Each row below holds a small network's activations on one input, seen along a few directions.
Each table varies a few parts of the input and shows all the possible inputs, shuffled.
A made-up example of a description, with smaller parts first: one of 6 places along a line, together with either a single point or one of 9 places along a line or (one of 3 separate values, together with one of 8 places around a ring).
Shared parts are said once, and a part with two or three values counts as separate values.

Other details of the inputs vary at random and push rows far along three fixed directions, the same in every table; ignore that.
To show where, the next rows are all for the same input, with only those details redrawn:
[-15  -4 -23  44 -46   3 -10 -41  10  44 -35  40  12]
[-15  38 -25 -47  52 -23   6  23 -16  -7 -49  32  -6]
[ 34 -12  23   9  -8 -16  24  15   8  19 -58 -17  -4]
[ 35 -13  24  10  -9 -17  24  15   9  19 -59 -18  -4]
[-50  38 -56 -10  12  -4 -22 -26 -10  17 -27  71   9]
[ 35 -13  24  10  -9 -16  24  15   9  19 -59 -18  -4]
[-30  34 -27 -34  39  -3 -19  -6  -4  -5 -13  31  12]

Rows:
x1: [ 42 -11  32   9 -11 -25  21  23  12  26 -44  -5 -14]
x2: [ 37   6  34  15 -23 -18  15  32   0  18 -53 -15  -1]
x3: [ 31  -5  13  19 -39   0  25  48  -8  -5 -39 -20 -27]
x4: [ -8 -37  -2  57 -60  53 -30 -47  28   9  45 -23  10]
x5: [-31  39 -19 -38  30 -12 -21   3   4  -5   2  43   9]
x6: [  2  16  28 -34  29  -8   1  28 -22 -48  50 -45  15]
x7: [  1  -4  23 -28  40  -2  -2   7  -9 -35  76 -32   8]
x8: [ 28 -23   5  14 -24   2  34  31   0  -3 -46 -25 -30]
x9: [-20  35 -18 -32  41 -10 -24   0  -2   3   5  44   0]
x10: [-18  -7   7 -16  25  12 -10 -22 -11 -33  67 -32  22]
x11: [-31 -13 -37  44 -34  49 -37 -49   7  13  42  19   0]
x12: [  7 -26   4  24 -18  37 -13 -12  13  -7  27 -32  -6]
x13: [-10  37 -26 -44  60 -22   3  20 -20  -2 -45  35 -11]
x14: [-32  35 -28 -34  40  -3 -20  -7  -4  -5 -12  32  12]
x15: [ 19 -27  43   0   2   1   5  -2   6 -23  71 -52  13]
x16: [ -5  -6 -23  48 -32   6 -14 -43   3  51 -30  43   2]
x17: [-10   4   5 -28  15  28 -25  10  18 -37  64 -23   0]
x18: [ 16 -25  43  -2  -2   0   7  -1   8 -25  69 -53  15]
x19: [-15 -15 -20  24  -8   1   7 -30 -27   8  22  14   2]
x20: [-31  -8 -31  39 -46  41 -39 -41  16  13  58  32  -1]
x21: [  4  10  -1 -11  20  -7  -2   1   1   8 -29   6   3]
x22: [ 35 -21  11  12 -27  -5  33  40   3   4 -28 -11 -38]
x23: [ 13 -24  44  -5  -6  -1   8   0  10 -28  67 -55  18]
x24: [-11  -1 -14  41 -53  -5 -12 -32  17  48 -20  51   6]
x25: [ 23 -26  11  14 -18 -26  52  14 -23   0 -31 -22 -12]
x26: [-17 -13 -19  23 -13   0   9 -29 -24   5  19  12   4]
x27: [  5   5  18 -45  28  14  -5  39  15 -49  41 -38  -8]
Q: Changing only one part turns x4 into x21. The same change can be made to x17. Which row results?
A: x24
Q: Describe the family of inputs behind these rows.
A: one of 3 separate values, together with either a single point or (one of 2 separate values, together with one of 4 places along a line)
Q: Change only the choice among 3 separate values in x20. List by row number the other rows that result.
A: x7, x9
Q: Change only the choice among 3 separate values in x25. List by row number the other rows that result.
A: x8, x14

Rows:
x28: [ 32 -11  19   5  -4 -22  33  35   3  24 -79 -14 -13]
x29: [ 22 -18  32   2 -35  -1  15  24  37 -21  13 -23 -14]
x30: [-14  23   0 -21  18  10 -24 -12   4  -8  -6  -8  18]
x31: [ -9  -2 -13   6  -6  14 -23 -28  18  20  -2  16  18]
x32: [-18  11  -3 -18  12  -7  -6 -13 -26 -13  20  -8  17]
x33: [ -2  -9  -3  19  -4   3 -20 -30  20  26 -13  14  -1]
x34: [ 10   8  22  15 -22   9 -27   1  16  22   6   5  11]
x35: [-23   7 -34  20 -28  26 -17 -20 -13  -6   6  17  -3]
x36: [ 29  -5  41   4  -9 -20  10  16  19  -9  35 -33  10]
x37: [-17  23 -16 -55  74  15 -18  19  -7 -44  46 -14 -19]
x38: [ -8 -15  10  18 -12  -4   8 -15  -8   6  16  -9  19]
x39: [ -2   7 -18 -16  28 -38  29  11 -35   6 -31  35 -24]
x40: [ -3  10 -20 -19  23 -32  37  15 -33   4 -33  36 -12]
x41: [-27  -4 -37  38 -35  24  -5 -18  -4   5   0  31   0]
x42: [ 30 -26  20   2   1  23   8  16   9 -13  21 -47  -8]
Q: Describe the family of inputs behind these rows.
A: one of 3 separate values, together with either a single point or one of 4 places along a line
Q: Changing only the choice among 3 separate values turns x41 into x28. The same change can be made to x29. Which row results?
A: x34
Q: Change only the choice among 3 separate values in x32. List by row number the other rows that result.
A: x30, x35
Q: Change only the choice among 3 separate values in x33. List by row number the other rows that result.
A: x37, x39
